Each row below holds a small network's activations on one input, seen along a few directions.
Each table varies a few parts of the input and shows all the possible inputs, shuffled.
Descriptions start from the smaller parts, as in this example, which fits no table here: one of 8 places around a ring, together with either a single point or one of 11 places along a line or (one of 2 separate values, together with one of 6 places along a line).
Shared parts are said once, and a part with two or three values counts as separate values.

Other details of the inputs shift rows strongly along three fixed directions, in all tables alike. That doesn't count.

Rows:
r1: [ 11  11   9 -18  -7  -9 -14 -12   1  28   0   9]
r2: [-12 -21  -2  -6  10  -1  12   1  -1 -10   8  -7]
r3: [  2  -6  -6  20  -7   8  20  22 -11 -34  -2 -25]
r4: [-24 -24 -10  -9  31 -11  14 -25 -15   6   1  10]
r5: [-14  18   4 -37  22  17 -12 -15   7  13  -4  37]
r6: [ 21  32   1 -10 -38   7 -30   7  39  24  -3  21]
r7: [-12   8  -8 -14  14  16  -2  -1   0  -1  -8  20]
r8: [ 18   8   0  13  -1   3  -1   2 -11   4 -14  -6]
r9: [  3   1 -10   8  -1   7   8  12   9 -12  -4   1]
r10: [  5  33  25  -6  16  10 -23   6  -3   8   1  22]
r11: [  5  -3   8  19  -8  -7   7   0 -19 -19  -4 -26]
r12: [  4  -2   9   9  -1  -6   4  -3  -1 -13   4 -13]
r13: [ -5   5   7 -10   4  10  -2  11  -6 -12   5  -1]
r14: [ -1 -12  -3  -1  -4 -15   6 -16  -1   3  -1  -7]
r15: [  6  29  26  -6  10   3 -27 -11 -12  14  -7  14]
r16: [  4   3   2   1  -4  -6 -11   2 -16  23   1   2]
r17: [ 16  35  25   6 -21 -10 -40  12   0  28  14  11]
r18: [  8  -9 -14   7 -21 -21  -7 -13  26  26   4   7]
r19: [  5 -23 -20  25  -3  -5  18  -3  23 -10  -7 -13]
r20: [-20  -3  -4 -21  22   3   3  -1  -5   6  12  22]
r21: [-15   9  16  -7  24   0  -1   5 -25  -1  15  11]
r22: [-13   8   5  -8  31  17   4   6 -20 -14  -4  11]
r23: [  3  -4  -7  -3  20   7  -1 -12  -6  12 -15  10]
r24: [  0 -19  -7  -3  -4  -4   2  -3 -10   9  -4 -13]
r25: [  3  -1 -12   4 -21  -6   2  14  18   7  12   4]
r26: [-10 -35 -23  24  15   0  25  -8  -8 -18 -17 -19]
r27: [-11   2  13 -32  38   6  -4 -24 -19  13  -6  19]
r28: [  3   5   4  22 -10  13   5  31 -21 -30  -2 -26]
r29: [ 16  -1 -11  16 -15  -9  -7 -11  28  15 -13   3]
r30: [ -3  -9 -21 -21 -23  -1   1  -6  35  14   3  12]
r31: [-16 -21  -1  -2  25  -3  15 -19 -19 -15  -6  -9]
r32: [-20   6   6 -21  17  17   4   1 -24 -15   0   5]
r33: [-10 -16 -16   3  -9   8  26   9  -4 -29  -1 -19]
r34: [  3  26   6  15 -29   1  -4  30 -27  -8   9 -14]
r35: [-20 -13 -12 -16   2   7  13   3 -11 -11   2  -4]
r36: [  6  26  26  26   7   6 -11  19 -38 -17  -4 -16]
r37: [-16  -2  13 -31  33  -4  -7 -25  -5  12   8  21]
r38: [  6 -16 -19  14  -5  -1  14   2  35  -5  -3   0]
r39: [  4  26  30  18   4  11  -7  25 -37 -25   1 -18]
r40: [  0 -22 -10   2  -5 -14  11 -11  18  -1   6  -8]
r41: [ -1 -13 -10   1  -8   3  16   8  10 -20   3 -11]
r42: [  2   1  15  19  -2   0  -1  13 -23 -22   3 -26]
r43: [ -8 -35 -27   5  -1 -14  24  -5  31   3  11   4]
r44: [ -1   2   9  -4  -4 -10 -13  -8 -12   9   0  -4]
r45: [-22 -13 -19 -13   5   3  11  -1  -1   5   5  12]
r46: [-19   0  12 -27  52   6   0 -32  -2   7  -3  30]
r47: [ 17  10   3  21 -31 -18 -15  10  15  15  13  -5]
r48: [ 11  -3  -2  16  -5   6  -2   5 -14  -1 -13 -17]
r49: [-22  -7   1 -33  26   5   7  -8  -5  -1   8  16]
r50: [ -4 -28 -16   1  -7  -9  21  -1  21  -9   8 -11]
r51: [ 16  25  22  23 -15   4  -5  24 -11 -19   3 -18]
r52: [ -5  19  30  -5  15   7  -7  10 -27 -18   7  -3]
r53: [ 25  37  26 -15 -16  -2 -34  -5   4  30  -2  13]
r54: [ 15   6   0   8 -20 -12  -9   4  -5  23   2  -3]
r55: [  0 -25 -18 -13  -3  -6  11 -17  54   7   5  14]
r56: [ 21   5  -3  10 -23  -9 -15 -12  33  19  -9   4]
r57: [ 17 -18 -21   5 -13  -4   4 -13  31  18 -14  -1]
r58: [ 27  17   6  12 -30  -7 -24  -2  41  20  -1   5]
r59: [ -3 -13  -9   0 -12  -2  16  12   2 -16   7 -15]
r60: [  4   5 -14  17 -16  11  11  19  -4 -19  -8 -12]
Description of these inputs: one of 2 separate values, together with one of 5 places along a line, together with one of 6 places along a line.
Q: The inputs of r29 and r26 match in every part but the choice among 2 separate values. If r33 is changed in the same way as r29 into r26, which row does it become?
A: r32
Q: The inputs of r49 and r59 match in every part but the choice among 2 separate values. If r23 is changed in the same way as r49 into r59, which row does it become?
A: r8
Q: Change only the choice among 2 separate values in r9. List by row number the other rows that result.
A: r22
Q: Change only the place on the line of 5 in r54. List by row number the other rows that result.
A: r1, r8, r53, r57

Rows:
r61: [ -3   7   6 -18   4  -2   0  -7  -9   7   6   8]
r62: [ -8  11   9  -5  11   1   0   8 -35  -1   6   1]
r63: [  4  -5  -2   5 -18  -2  -4  13  -2   3   3 -14]
r64: [-11 -10 -24 -32  -2  16   2  -2  56   6   3  31]
r65: [-11  -9   0  13  12  -4  17   4 -18 -17   6  -9]
r66: [ -7 -18 -10  16  -4   2   8  13 -17 -13  -2 -21]
r67: [ 22  12   8  10 -45  -4 -22  18  12  11   5 -16]
r68: [ 11  -1  -4  12 -12   5  -4  10   1   0 -10 -12]
r69: [ 22  15  11  19 -39  -7 -24  18  19   5   5 -13]
r70: [ 13 -14 -12  17 -39  -4  -3  11  19  -1  -2 -23]
r71: [ 16  40  24  -1   1   1 -25   3   1  18   3  21]
r72: [ 5  0  3 19 -8 -1 -5  9  7 -5  1 -9]
r73: [ -6  15  17  -1  15  -3   2   0 -26 -12   7   1]
r74: [13 20  8 -3 -6  4 -9 -1 -4  8 -6  5]
r75: [  2 -13 -11 -10   1  -5  -6 -20  46  17  -2  18]
r76: [ -9  -3   7   2  10  -4  20   5 -33 -22   6 -17]
r77: [  3  12   9  -5  14   2   4  -6 -13  -5  -5   4]
r78: [-17 -14  -2 -15  29  -6  21 -15  -7  -7   9   9]
r79: [-12   6  11 -16  26  -4   4  -9  -9   5  12  19]
r80: [ -5 -26 -16 -10   3  -8   4 -14  43  17   9  15]
r81: [ 13   0  -1  10 -14   5  -2   6   2  -4  -9 -14]
r82: [ 0 -8 -8 10  0 -5 10 -4  8 -7 -1 -4]
r83: [  2  -5  -3  10 -16   0  -4   9  -4  -2  -1 -15]
r84: [  3  -9  -6  13 -18  -2  -3  19  -7  -1   4 -17]
r85: [  8   0   3  11 -14  -1  -4   4   5  -6  -5 -14]
r86: [ -7 -24  -9  12  21   3  21  -4   3 -16  -4  -7]
r87: [ -5 -24 -19 -15   5   1   5 -24  31  11  -8  11]
r88: [  4 -13  -2  21   4   2  14   7  -6 -23  -5 -22]
r89: [ -3   8   4  -1  -2  -1  -3   3 -18   2   0  -1]
r90: [-22 -16 -13 -12  26   0  15 -12 -15   0  -1  11]
r91: [ 20  15   2  20 -37   1 -30  20  11  15  -5  -8]
r92: [ -4 -11 -18   9  -3   0   6   1   0   2  -6  -2]
r93: [ -7  22  17 -16  27   1 -11 -16  -3  12   4  30]
r94: [ 11 -13 -17  19 -30   0  -5   9  20   4  -8 -17]
r95: [-10  -2   6   5  11  -2  18   2 -32 -24   1 -15]
r96: [ -2 -22 -13 -17   2  -9   1 -17  42  16   8  16]
r97: [  1 -17 -10 -20  -6  -9  -3 -17  41  21   4  15]
r98: [ 13  40  19  -5   0   6 -27   7 -17  19  -4  18]
r99: [ 5 -7 -9 10  3 -3 12 -3  9 -7 -4 -3]
r100: [-12 -17 -10   7   6  -2  24   7 -28 -16   3 -18]
r101: [ -6  15   9  -1  12   5   0   1 -32  -5  -4   0]
r102: [-12  37  13 -39  16  19 -11   4   4   2   9  39]
r103: [ -8 -26 -19   7  16   7  17  -1  -6 -10 -11  -8]
r104: [ -9  10   8 -17  23   1   3 -19  -9   1  -3  16]
r105: [-16   1   5 -11  28   6  15 -14 -32 -14  -5   2]
r106: [ 14   1   2  12 -11   2  -2   6   6  -6  -8 -13]
r107: [ 14  41  22  -8  -1   6 -25   4 -15  18  -5  15]
r108: [ -3 -16  -2  13  -5  -2  13   6 -11 -21  -1 -24]
r109: [-10 -25 -14  -9  11  -6   5 -17  36  11   4  16]
r110: [  8  39  26 -14  -8   0 -25   0 -16  15   4  13]
Q: Describe the family of inputs behind these rows.
A: one of 2 separate values, together with either a single point or (one of 4 places along a line, together with one of 6 places along a line)
Q: The inputs of r92 and r91 match in every part but the choice among 2 separate values. If r62 is changed in the same way as r92 into r91, which row does it become?
A: r84
Q: The inputs of r81 and r74 match in every part but the choice among 2 separate values. If r67 is changed in the same way as r81 into r74, which row does it become?
A: r61
Q: Start at r98 and move only the place on the line of 6, one step at a time. The first step leads to r107. Which rows follow, in order?
A: r74, r77, r99, r71
Q: Start at r68 and move only the place on the line of 4, one step at a time. The first step leads to r94. Which rows follow, in order?
A: r83, r63
Q: Change only the choice among 2 separate values in r99. List by row number the other rows that result.
A: r88

Rows:
r111: [ -3 -38 -39 -13 -23  -3  14  -9  44  19   3   3]
r112: [ 27  13  10  32 -38   5  -7  24   7 -15  -4 -28]
r113: [  6   1  -9  28 -22   3  18  24 -29 -31 -11 -38]
r114: [-11   3  12  -8  27   5  13  -6 -21 -24  -2  -5]
r115: [-11  16  21 -33  18   3 -21  -8   7  26  14  34]
r116: [-11  -1  -5  12  -6   0  18  19 -30 -11   6 -12]
r117: [  8   7  -2  28 -37   2  -4  37 -21  -6   8 -27]
r118: [  2   3  16  -7  -5 -13 -10 -16 -12  20   5   0]
r119: [  9  18  22 -26  49  -6 -10 -14 -18  30   5  33]
r120: [  7 -38 -48  25 -44  -8   7  15  42   3  -3 -17]
r121: [-19 -40 -22 -29  19  -3  15 -25  34   2  -1  15]
r122: [  6  19  21  -7  -6 -13 -28 -13   0  40  10  17]
r123: [  1  10  -1   2 -14  -2   5  12 -22 -11  -4 -11]
r124: [  9  36   4 -10  -8   1 -25   0  11  26  -5  26]
r125: [-10 -20  -2  29   8 -13  13  -1 -39 -20  -3 -29]
r126: [ -4 -39 -39   5  -5   0   8  -6  45   6  -7   1]
r127: [-13 -36 -26 -14  28   1  37 -34  35  -8  -5  15]
r128: [ 11   7   5  18 -36  -7   5  20  -2 -13  15 -23]
r129: [ -8 -45 -39  11 -14 -13  32  -4  44   0  13  -2]
r130: [ 46  24  16  -6 -19 -14 -30   8  19  41   2  10]
r131: [ -4  26  24 -37  35  18 -18 -21  -7  14  -5  33]
r132: [ -1   5   6 -13  -2   3 -12   2  -6  -1   0   0]
r133: [-22  -2  11  -7  36  -1  30  -6 -45 -40   7 -10]
r134: [ 13  30  18  -4   0   6 -26  -2  22  18   1  25]
r135: [-23  -5  20 -18  30   8  16   1 -41 -21  10  -8]
r136: [ 26  12  11  46 -32  -5 -18  13  -6   6  -9 -26]
r137: [ -5 -33 -45   2 -19 -11  15  -5  42  12  -5   9]
r138: [-19 -51 -26 -13  24 -16  25 -42  13   4  -7   2]
r139: [-16 -31 -26  -8  33   2  31 -30  34  -3  -2  24]
r140: [ 22  12  10  25 -39   2 -17  31   3 -12  -4 -32]
r141: [ -9  -3   8  13   0  -2  12  17 -21 -18  14 -16]
r142: [-19 -11  13   3  43  -2  22 -22 -56 -26 -11 -19]
r143: [ -8  -6  -4   8  -9   0  26  17 -38 -22   3 -27]
r144: [  0 -34 -25  -9 -23 -10  12 -10  54  13  10   4]
r145: [ -8  10   9 -15  29  19   8  -8 -31 -11 -10   5]
r146: [ 13 -28 -32  23 -45 -15  -2  11  60   6   4  -9]
r147: [-10  25  14 -43  35  12 -14 -22 -14  14  -6  33]
r148: [-15 -32 -34 -14  27  11  20 -25  28   9 -11  24]
r149: [-22   2  13 -15  29   8   4   4 -36  -6  11   6]
r150: [ -8  36  24 -34  30  -5 -21 -19   1  17  13  48]
r151: [  8  25  21 -20  -8  -4 -24  -3  12  11   8  18]
r152: [ 31  28  21   6 -28  -5 -38 -14  21  37  -9   9]
r153: [ 7 21  0  3 -1  8 -6  2  1 10 -8 16]
r154: [-17   0  11   4  32   9   8   8 -32 -27  -3 -10]
r155: [  6   5   0  39 -14  -3  13  25 -16 -33   2 -30]
r156: [ 31  37  16  10 -35   9 -46  19  27  27  -3  13]
r157: [ 14  29  13 -22 -10   6 -36  -3  22  25  -4  19]
r158: [  2  19  10 -11  -4   3 -28   6   4  16   5  17]
r159: [-20  -4  12  -3  28   3   6   7 -33 -24   3  -4]
r160: [  3   7  -1  14  -4  10  17  10 -27 -22 -13 -18]
r161: [  6  23  12 -11   5  -3  -7  -9   9   0   3  12]
r162: [ 11   7  -8  38 -29   6  -3  34 -19 -18  -6 -33]
r163: [-20 -51 -34 -22   7   0  27 -18  30   5   4   3]
r164: [ 20  21   3   4 -42  -1 -26  20   3   9  -1  -9]
r165: [  2   1   8  19   2  11  -1  15  -5 -14  -6 -10]
r166: [  0   4   4  18   3   0   3  13  -9 -19   1 -13]
r167: [  5  16  13   5   7 -10 -23 -17  -5  21  -6   9]
r168: [-14  -9  13  -2  35  17  23  -1 -33 -33  -8 -14]
Q: Describe the family of inputs behind these rows.
A: one of 2 separate values, together with either a single point or (one of 4 places along a line, together with either a single point or one of 6 places along a line)
Q: The inputs of r160 and r153 match in every part but the choice among 2 separate values. If r121 is changed in the same way as r160 into r153, which row does it become?
A: r159
Q: The inputs of r135 and r115 match in every part but the choice among 2 separate values. If r163 is changed in the same way as r135 into r115, which row does it become?
A: r149
Q: Change only the place on the line of 4 in r149. List by row number the other rows that result.
A: r126, r156, r158
Q: Start at r133 and move only the place on the line of 6, one step at a time. The first step leads to r151. Which rows follow, in order?
A: r121, r132, r164, r123
Q: Change only the place on the line of 4 in r164. List by row number the other rows that result.
A: r111, r145, r147
